A small network was shown many inputs. Here are its activations along a few directions, one row for each input.
In each table, some parts of the input vary, and every possible input appears once, in random order.
Descriptions start from the smaller parts, as in this example, which fits no table here: one of 6 places along a line, together with either a single point or one of 11 places around a ring or (one of 3 separate values, together with one of 8 places around a ring).
Shared parts are said once, and a part with two or three values counts as separate values.
(in the rows, 128 means zero)

Table:
row 1: [84 201 74 132 100 171 27 172 100 154 181 233 88 87 74]
row 2: [35 162 62 129 120 190 14 145 79 156 189 208 83 112 88]
row 3: [146 128 56 120 167 85 83 105 201 120 149 99 166 135 117]
row 4: [135 115 142 121 99 58 165 153 75 124 154 78 100 144 133]
row 5: [104 157 111 86 119 178 96 85 152 124 96 173 174 206 190]
row 6: [103 99 190 109 110 108 154 127 73 149 163 88 112 132 146]
row 7: [132 177 62 106 97 133 108 107 171 97 91 152 157 222 175]
row 8: [179 96 103 174 129 143 146 130 105 104 105 75 105 136 80]
row 9: [163 153 71 117 150 108 74 99 203 133 89 107 140 199 155]
row 10: [110 141 146 140 133 78 160 194 110 120 132 58 94 143 165]
row 11: [116 120 133 220 149 98 165 161 118 105 109 96 95 133 161]
row 12: [84 102 183 205 164 148 153 136 111 131 117 110 107 122 172]
row 13: [141 97 162 83 127 171 130 122 92 124 134 55 106 120 107]
row 14: [166 142 114 103 168 106 79 109 200 142 139 149 181 85 124]
row 15: [184 169 127 102 151 130 69 102 202 152 80 156 154 147 167]
row 16: [153 193 117 94 98 159 106 109 171 120 84 197 175 172 183]
row 17: [172 112 114 95 114 124 140 148 98 100 124 44 92 131 93]
row 18: [146 80 153 160 147 192 135 107 96 129 114 89 120 124 94]
row 19: [108 162 96 89 136 111 141 105 183 125 134 184 204 68 88]
row 20: [79 124 194 128 146 128 147 170 105 144 141 69 107 130 179]
row 21: [157 100 198 183 106 100 163 132 109 134 123 167 110 101 117]
row 22: [158 113 124 106 118 94 162 149 87 117 144 66 86 139 115]
row 23: [117 108 106 96 193 127 69 87 178 148 151 121 181 120 134]
row 24: [126 146 208 124 129 103 155 205 134 136 123 108 103 103 163]
row 25: [125 98 173 95 130 143 152 123 83 141 154 78 99 127 129]
row 26: [149 124 203 107 95 84 162 160 102 142 148 125 106 105 129]
row 27: [58 135 81 88 104 168 141 88 147 130 117 190 203 138 157]
row 28: [109 77 181 185 127 128 158 96 77 141 140 129 114 126 136]
row 29: [90 147 38 104 135 88 144 97 180 99 145 136 187 112 84]
row 30: [129 76 163 170 149 161 157 99 85 137 133 119 105 124 119]
row 31: [163 92 111 184 132 111 168 122 91 112 125 104 91 135 106]
row 32: [133 123 200 201 144 120 158 174 142 124 98 150 105 96 155]
row 33: [107 173 89 95 84 147 150 113 168 129 104 213 203 108 146]
row 34: [59 125 88 82 158 135 131 79 160 129 146 157 203 99 101]
row 35: [135 134 119 94 173 152 62 79 182 159 93 130 155 183 172]
row 36: [142 94 132 199 110 75 169 118 81 115 133 115 101 137 123]
row 37: [87 157 33 110 81 120 153 107 167 101 114 167 184 155 143]
row 38: [171 122 186 92 114 117 160 157 111 134 140 115 93 100 113]
row 39: [186 119 174 81 111 146 136 156 118 116 120 91 101 93 93]
row 40: [62 186 17 144 99 144 30 168 92 127 185 190 70 131 68]
row 41: [193 100 167 156 128 164 140 145 125 122 97 128 116 98 79]
row 42: [178 98 177 166 129 133 162 137 115 130 116 158 101 98 102]
The inputs of row 18 and row 41 match in every part but one. If row 5 is changed in the same way as row 18 into row 41, which row does it become?
> row 16
The inputs of row 29 and row 34 match in every part but one. If row 31 is changed in the same way as row 29 into row 34, which row does it become?
> row 30
Describe the family of inputs behind these rows.
> one of 3 separate values, together with either a single point or one of 5 places around a ring or (one of 2 separate values, together with one of 4 places along a line)
Change only the choice among 3 separate values in row 39. List by row number the other rows that result.
> row 13, row 17
Change only the place on the line of 4 in row 36. List by row number the other rows that result.
> row 8, row 11, row 31

Table:
row 43: [99 152 109 130 124 127 132 116 156 127 121 185 163 121 140]
row 44: [126 138 93 107 140 124 109 117 155 121 118 104 142 158 140]
row 45: [122 139 81 93 127 135 100 109 141 128 145 148 146 119 91]
row 46: [88 151 80 125 121 149 93 120 131 132 142 168 145 133 128]
row 47: [169 72 192 171 132 122 180 144 77 125 129 74 82 95 95]
row 48: [110 143 71 106 127 129 98 111 134 128 143 137 139 145 119]
row 49: [138 147 89 105 126 124 112 123 153 116 113 110 138 162 144]
row 50: [150 83 221 144 119 119 191 158 69 133 137 79 85 88 114]
row 51: [150 137 103 92 144 128 108 118 165 127 126 118 151 122 114]
row 52: [111 147 69 109 121 109 114 117 142 121 144 144 147 129 106]
row 53: [138 129 130 105 131 136 128 97 165 130 114 152 174 123 129]
row 54: [137 85 212 154 123 114 186 160 65 129 139 70 76 115 139]
row 55: [165 90 183 182 128 114 167 160 74 119 122 68 61 139 128]
row 56: [97 154 114 130 133 148 104 118 151 138 113 172 145 149 158]
row 57: [128 132 121 118 134 132 125 101 157 131 112 142 166 146 158]
row 58: [121 158 71 107 115 128 89 124 136 125 133 138 125 159 127]
row 59: [138 145 120 119 123 131 117 114 159 128 101 144 153 160 166]
row 60: [149 137 135 105 139 134 112 107 171 136 114 151 165 121 136]
row 61: [110 153 95 113 127 150 78 128 144 137 145 178 142 105 106]
row 62: [110 144 121 114 128 152 117 108 153 134 121 188 161 112 123]
row 63: [121 151 126 115 136 150 101 118 160 140 122 187 153 110 130]
row 64: [139 130 98 91 136 131 124 108 159 121 125 120 160 123 107]
row 65: [89 155 79 128 115 128 109 126 140 124 144 175 153 116 115]
row 66: [87 157 84 128 123 148 81 127 136 134 137 163 134 143 133]
row 67: [159 91 225 144 128 116 174 168 75 138 139 78 78 87 120]
row 68: [146 101 211 155 115 112 176 176 66 127 130 72 64 132 146]
row 69: [128 136 118 121 126 111 142 106 166 123 114 149 174 131 146]
row 70: [133 146 86 94 135 132 83 119 148 134 147 147 136 117 98]
row 71: [99 166 80 126 109 149 84 132 134 128 131 168 131 148 136]
row 72: [109 163 110 128 119 149 107 124 149 133 108 179 141 154 161]
row 73: [156 75 184 181 136 116 176 146 73 121 131 65 73 122 120]
row 74: [109 148 75 109 129 128 86 118 138 130 138 132 128 155 124]
row 75: [128 133 89 105 138 125 121 110 151 119 123 109 152 147 135]
row 76: [154 82 188 184 139 114 163 153 76 122 127 61 64 133 125]
row 77: [128 137 86 107 130 105 137 116 159 113 124 116 160 133 123]
row 78: [100 146 90 112 120 153 95 118 137 131 143 179 152 108 99]
row 79: [158 77 180 184 129 99 190 153 81 118 131 73 79 107 109]
row 80: [135 93 216 157 126 112 173 168 68 131 136 66 67 126 144]
row 81: [178 80 197 171 140 117 164 154 82 130 131 74 75 94 100]
row 82: [99 148 111 127 131 149 115 110 147 135 118 177 155 138 153]
row 83: [126 137 124 121 137 130 114 108 161 133 107 137 157 156 163]
row 84: [139 87 208 158 116 96 201 168 73 126 139 78 82 100 127]
Describe the family of inputs behind these rows.
> one of 6 places along a line, together with either one of 2 separate values or one of 5 places around a ring
The inputs of row 75 and row 51 match in every part but the place on the line of 6. If row 82 is changed in the same way as row 75 into row 51, which row does it become?
> row 63
Change only the choice among 2 separate values in row 80. List by row number the other rows that result.
> row 76

Table:
row 85: [53 172 61 136 106 148 73 147 108 133 163 181 113 130 115]
row 86: [141 127 138 146 132 126 124 140 115 129 113 88 99 174 172]
row 87: [155 91 187 147 144 113 183 121 131 128 117 107 144 87 122]
row 88: [128 114 189 143 129 142 168 125 129 133 116 162 150 87 139]
row 89: [164 109 152 95 147 125 129 115 144 139 139 119 144 80 90]
row 90: [105 139 157 127 129 146 145 107 158 134 100 172 168 145 182]
row 91: [121 134 55 91 124 114 107 124 121 109 159 89 127 143 91]
row 92: [102 132 155 162 118 150 105 153 75 143 133 130 71 156 156]
row 93: [143 111 110 116 136 124 127 113 126 130 149 128 131 92 76]
row 94: [94 168 43 116 122 125 80 124 139 120 144 147 136 155 126]
row 95: [134 138 125 124 133 124 140 89 191 122 81 145 192 176 198]
row 96: [108 161 121 99 136 158 88 117 167 143 118 186 161 128 142]
row 97: [111 121 88 125 121 116 110 136 101 125 172 125 108 105 76]
row 98: [155 109 140 123 138 108 165 104 162 118 93 95 169 143 154]
row 99: [151 128 71 97 134 118 117 102 151 115 126 104 147 141 97]
row 100: [129 156 53 114 138 128 91 98 176 117 111 149 158 166 135]
row 101: [84 162 76 129 126 155 86 122 141 134 133 187 137 134 121]
row 102: [159 81 187 174 138 113 157 163 67 124 138 53 54 126 111]
row 103: [96 140 160 141 112 130 142 140 110 137 123 155 116 141 166]
row 104: [125 114 195 159 110 125 171 156 87 131 133 138 98 99 127]
row 105: [166 95 152 144 136 114 149 157 92 114 124 28 68 152 130]
row 106: [135 106 188 178 113 140 137 168 59 134 138 110 57 125 124]
row 107: [132 136 137 125 126 106 155 121 149 125 103 119 149 165 183]
row 108: [111 135 112 132 118 153 113 131 117 136 150 183 129 83 86]
row 109: [149 156 94 88 143 130 90 93 206 126 96 145 184 163 161]
row 110: [133 136 154 107 129 157 112 132 137 145 138 181 145 71 101]
row 111: [78 149 89 144 101 144 92 154 92 135 170 181 106 97 87]
row 112: [153 88 189 157 131 95 190 151 96 121 132 77 95 104 115]
row 113: [157 100 153 125 131 93 181 139 117 114 117 58 113 137 136]
row 114: [168 132 109 75 140 121 115 100 178 125 112 97 169 136 121]
Describe the family of inputs behind these rows.
> one of 5 places around a ring, together with one of 6 places along a line
The inputs of row 95 and row 86 match in every part but the place on the line of 6. If row 88 is changed in the same way as row 95 into row 86, which row does it become?
> row 106
Change only the place on the line of 6 in row 91. List by row number the other rows that result.
> row 98, row 99, row 105, row 113, row 114
Change only the place on the ring of 5 in row 114. List by row number the other rows that result.
> row 89, row 96, row 109, row 110
